Each row below holds a small network's activations on one record, seen along a few directions.
Here are examples, each followed by its value of one field, W.
Other fields move the rows too, some of them a lot.
(in the rows, 500 means zero)
Strong random noise was added to every row along 9 fixed directions; ignore it. To show where, here is one row again and again, with new noise each time:
[427 389 489 417 488 541 496 571 598 587 753 509 486 487 574 422 604 662
 541 547 562 555 558 719]
[348 475 533 696 529 200 523 477 509 597 399 524 415 721 369 608 488 324
 315 596 309 475 617 475]
[492 398 618 471 510 604 495 703 488 436 580 565 501 594 667 535 388 691
 531 354 359 397 567 481]
[492 317 574 439 490 637 362 704 566 456 571 574 588 368 833 411 423 645
 740 475 300 372 556 573]
[260 234 376 491 531 420 544 541 442 573 584 516 267 581 479 605 493 599
 362 614 561 656 474 639]
[476 672 517 332 495 396 462 643 404 310 446 627 576 602 407 490 426 540
 570 401 481 293 517 180]
[442 408 406 601 526 394 394 457 463 678 571 733 521 588 697 807 584 451
 428 512 469 583 458 462]
[437 426 545 552 452 523 463 384 691 625 553 524 562 277 524 338 608 524
 604 663 601 686 622 643]
[442 382 521 730 524 427 414 413 475 621 487 679 472 599 756 852 386 440
 364 451 402 540 467 421]
[396 608 583 467 414 506 534 260 733 457 661 347 485 262 368 220 421 578
 537 643 862 584 545 628]
[521 568 524 528 549 430 424 742 426 497 625 562 603 736 658 655 464 522
 500 428 271 218 464 483]

[427 260 367 520 572 575 404 624 402 536 340 500 486 276 557 461 509 529
 649 724 430 622 399 591] | w15
[469 381 451 675 530 510 394 572 462 532 498 435 494 473 760 624 364 466
 485 567 393 371 347 588] | w6
[469 314 509 611 506 496 459 338 697 689 826 485 428 598 776 621 529 492
 371 472 487 537 499 817] | w3
[651 772 602 486 471 527 568 455 575 567 786 508 659 680 461 568 652 572
 413 308 650 450 505 488] | w10
[446 569 371 544 538 586 444 595 334 410 194 325 626 204 327 355 482 387
 660 891 615 541 293 509] | w8
[740 657 615 397 500 663 483 648 437 413 529 602 643 544 586 483 438 592
 613 224 401 334 505 318] | w4
[422 434 408 451 516 606 539 660 373 361 430 393 439 423 464 478 353 624
 541 538 562 437 357 456] | w10
[524 500 382 371 458 319 362 239 543 622 497 822 576 410 603 621 703 327
 581 440 606 626 517 304] | w11
[489 666 344 529 479 371 351 292 553 624 717 614 611 486 674 682 584 420
 445 504 723 433 323 449] | w6
[448 477 393 446 461 411 555 408 549 706 628 554 447 577 391 531 741 492
 395 541 646 696 532 634] | w14
[377 369 362 453 488 635 322 614 415 428 410 576 597 206 814 506 478 603
 756 601 484 476 373 451] | w9
[557 452 425 449 517 490 418 478 500 661 577 633 575 481 581 606 714 467
 578 526 510 604 500 506] | w1
[553 498 371 495 555 678 395 671 371 519 679 509 620 480 769 669 521 582
 607 500 484 358 265 635] | w2
[569 540 469 510 490 626 473 482 496 571 674 504 543 488 631 586 566 600
 514 499 557 505 401 596] | w13
[510 622 555 486 442 588 512 266 496 377 308 559 557 261 439 426 369 503
 583 465 765 635 479 202] | w11
[364 112 638 655 531 430 537 416 608 470 216 394 152 420 420 311 253 395
 453 591 201 641 700 664] | w7
[565 460 682 601 462 666 571 434 612 616 667 557 485 608 627 625 530 648
 358 270 517 653 602 639] | w2
[294 335 321 567 514 459 487 497 449 632 515 460 441 494 605 608 522 511
 448 696 528 581 391 675] | w14
[457 408 530 333 470 362 513 525 498 443 369 741 440 605 403 458 619 491
 479 339 396 507 724 252] | w12
[796 706 669 420 493 772 571 562 552 517 699 537 702 422 448 430 605 653
 626 361 653 575 555 492] | w1
[442 362 449 441 533 451 468 504 418 373 351 552 327 496 516 510 368 467
 534 490 379 491 516 368] | w7
[339 323 322 254 540 428 514 687 409 522 578 518 337 587 451 424 680 552
 511 582 459 524 526 605] | w8
[527 276 466 464 548 640 386 602 388 368 374 596 430 389 794 634 232 514
 642 417 347 398 335 377] | w5
[419 171 403 289 447 573 434 434 583 562 545 595 398 213 653 327 610 588
 702 562 593 719 550 638] | w4
[394 258 481 535 493 405 445 292 585 633 414 677 416 400 581 590 594 463
 472 528 535 763 600 466] | w15
[542 462 646 580 502 606 601 320 654 487 542 404 389 431 411 374 363 557
 400 449 631 658 558 606] | w3
[595 573 648 624 448 832 456 597 662 554 656 422 770 358 859 447 488 698
 607 482 480 392 533 681] | w12
[488 577 544 611 525 312 549 696 517 537 381 304 551 660 248 342 608 339
 500 708 149 251 591 683] | w13
[438 351 333 314 493 480 465 521 539 529 476 634 499 409 496 457 661 475
 638 561 513 611 558 482] | w5
[552 437 587 698 497 823 484 539 354 410 428 540 532 465 776 790 240 717
 435 288 596 561 367 379] | w9

Here are new rows. What is W for each?
[388 526 367 619 533 308 442 342 454 518 370 453 423 426 447 627 394 351
 417 692 628 500 338 453] | w15
[527 632 492 455 492 347 416 494 562 608 676 545 570 667 569 532 651 386
 462 475 453 365 529 583] | w8
[393 371 359 549 571 333 490 519 404 573 471 414 323 592 443 661 448 376
 395 651 457 467 379 603] | w1
[396 225 489 378 508 640 561 491 460 392 541 564 232 538 638 621 290 678
 439 316 573 613 462 432] | w5
[476 552 615 701 533 586 586 631 417 446 442 340 537 588 477 564 413 586
 408 482 448 425 456 569] | w9
[585 486 554 371 469 562 348 419 573 349 353 591 546 211 646 372 341 419
 771 469 483 461 455 330] | w5
[555 402 781 503 491 689 632 506 615 350 448 427 359 537 436 295 290 671
 490 279 412 497 749 480] | w7
[552 521 438 542 535 546 546 544 469 563 583 499 488 522 520 600 553 536
 454 474 526 517 448 622] | w2
[372 486 433 495 513 314 524 431 452 405 297 333 347 413 234 387 408 340
 513 728 549 510 459 453] | w1
[703 511 735 513 492 842 496 809 503 445 362 521 746 430 565 347 526 730
 704 378 326 509 658 429] | w15
[563 593 491 587 526 403 591 581 463 629 500 436 525 648 336 478 646 432
 443 569 464 490 529 613] | w4
[583 622 672 678 524 455 646 475 560 599 338 436 628 555 244 343 645 397
 466 556 365 611 722 515] | w11
[471 554 608 583 491 351 623 509 597 563 388 509 505 614 319 420 654 451
 374 511 388 516 699 520] | w12
[582 597 458 427 500 630 482 669 395 497 583 508 610 544 579 575 531 612
 543 436 518 441 335 526] | w14
[560 529 487 505 480 487 405 264 609 591 704 578 525 439 726 637 505 425
 450 433 667 493 425 580] | w8
